These are the activations of a small neural network, seen along a few directions. Each row is one input.
Each table varies a few parts of the input and shows all the possible inputs, shuffled.
Descriptions start from the smaller parts, as in this example, which fits no table here: one of 3 separate values, together with either a single point or one of 9 places along a line or (one of 6 places along a line, together with one of 8 places around a ring).
Shared parts are said once, and a part with two or three values counts as separate values.
In the rows, 128 means zero.

Other details of the inputs shift rows strongly along two fixed directions, in all tables alike. That doesn't count.
These rows show it; all are for the same input, with only those details redrawn:
[160 191 126  64 109 123 142 148 118  96 129 142]
[126 113 109 184 128 117 125 145 149 123 103 105]
[ 25 107 173 113 190 230 203  95  66 160 185 123]

Table:
R1: [177 172 132  64  83 141 108 111 110 101 136 163]
R2: [142  68 123 199 102 115 120 115 141 146 135 134]
R3: [133 104 112 178 127 119 112 157 137 137  96 109]
R4: [133  86  94 184 134 128 101 100 159 119 108 124]
R5: [123 109 129 170 122 107 112 144 157 137  92 106]
R6: [123 105 118 168 144 105 104 147 176 144 119 103]
R7: [172 180 121  55 118 129 104 116 134  91 138 179]
R8: [131 104 101 176 145 114 117 135 157 138 115  95]
R9: [136  66 102 190 131 105 130 106 159 135 133 137]
R10: [126 113 109 184 128 117 125 145 149 123 103 105]
R11: [126 105 113 173 123 115 113 146 139 145  87 109]
R12: [131  88 109 189 122 127 108 104 154 106 100 122]
R13: [118 105 103 163 130 108 116 134 167 142 105 101]
R14: [122 105 123 172 102 116 108 140 150 154 106  99]
R15: [157 175 117  56 117  91 112 105 104  97 152 162]
R16: [128 109 110 181 152 110 105 146 164 141 119 109]
R17: [ 41  77 174 110 194 209 193  71  83 170 219 175]
R18: [122  92 127 194 132  88  91 112 125 124 113 125]
R19: [162 177 147  55  91 124 126 144 120 127 143 125]
R20: [143  70 129 196 122 104 124 118 149 130 120 142]
R21: [135 104 122 186 118 122 108 141 139 150 116  93]
R22: [126 113 116 184 109 121 111 138 139 156 103 104]
R23: [123 102 123 169 124 109 124 140 162 129 108  88]
R24: [114 107 117 168 118 108 123 137 162 129  97  99]
R25: [158 177 127  44 118 117 135 138 137 115 142 127]
R26: [155 182 126  59 124  87  99 116 111  99 156 176]
R27: [136 107 128 183 137 112 112 146 147 134 102 101]
R28: [162 197 121  60 127 120 123 156 130 110 141 160]
R29: [137  78 111 182 119 130  94 117 141 120  93 125]
R30: [119 115 111 179 124 113 127 135 150 132  94 105]
R31: [163 180 153  52 111 116 130 148 127 111 129 132]
R32: [168 190 131  68  92 131 126 151 106 120 137 143]
R33: [164 190 112  57 120 124 136 145 123 108 137 145]
R34: [122 112  96 174 136 113 120 131 155 144 102 107]
R35: [ 28  91 184 116 169 205 163  62  34 172 209 140]
R36: [120 118 105 179 144 109 107 142 163 147 106 121]
R37: [160 168 144  45 106 120 129 152 119 118 128 129]
R38: [121  82 117 186 125  90  89 118 117 129 111 122]
R39: [168 175 137  54 113 123 128 152 108 114 126 135]
R40: [152 172 138  45 100 119 128 150 118 118 117 139]
R41: [ 39  88 187 112 186 240 175  61  64 150 179 150]
R42: [ 31 108 187 115 196 230 193 101  60 169 181 131]
R43: [155 176 131  62 105  91 119 108  99  85 143 158]
R44: [128 106 116 181 133 113 124 139 151 126 107  94]
R45: [142  58 119 188 117 108 122 124 141 135 118 138]
R46: [ 12 103 177  95 201 217 182  94  91 182 192 134]
R47: [179 158 133  62  95 106 153 114 124  90 149 176]
R48: [161 194 140  61 110 118 132 144 116 113 114 149]
Q: Describe the family of inputs behind these rows.
A: one of 6 places along a line, together with either one of 3 separate values or one of 5 places around a ring
Q: Changing only the place on the line of 6 turns R31 into R23. The same change can be made to R42. Which row results?
A: R10
Q: Changing only the place on the line of 6 turns R28 into R33. The same change can be made to R16. Which row results?
A: R8
Q: A walk changes only the place on the ring of 5. It starts at R19 and steps to R14. List the rest of the walk in order.
A: R22, R32, R21
Q: Which other rows does R26 become when the choice among 3 separate values takes its other values? List them by row number.
A: R7, R17
Q: A walk changes only the place on the ring of 5. It starts at R37 and steps to R40. List the rest of the walk in order.
A: R11, R3, R39
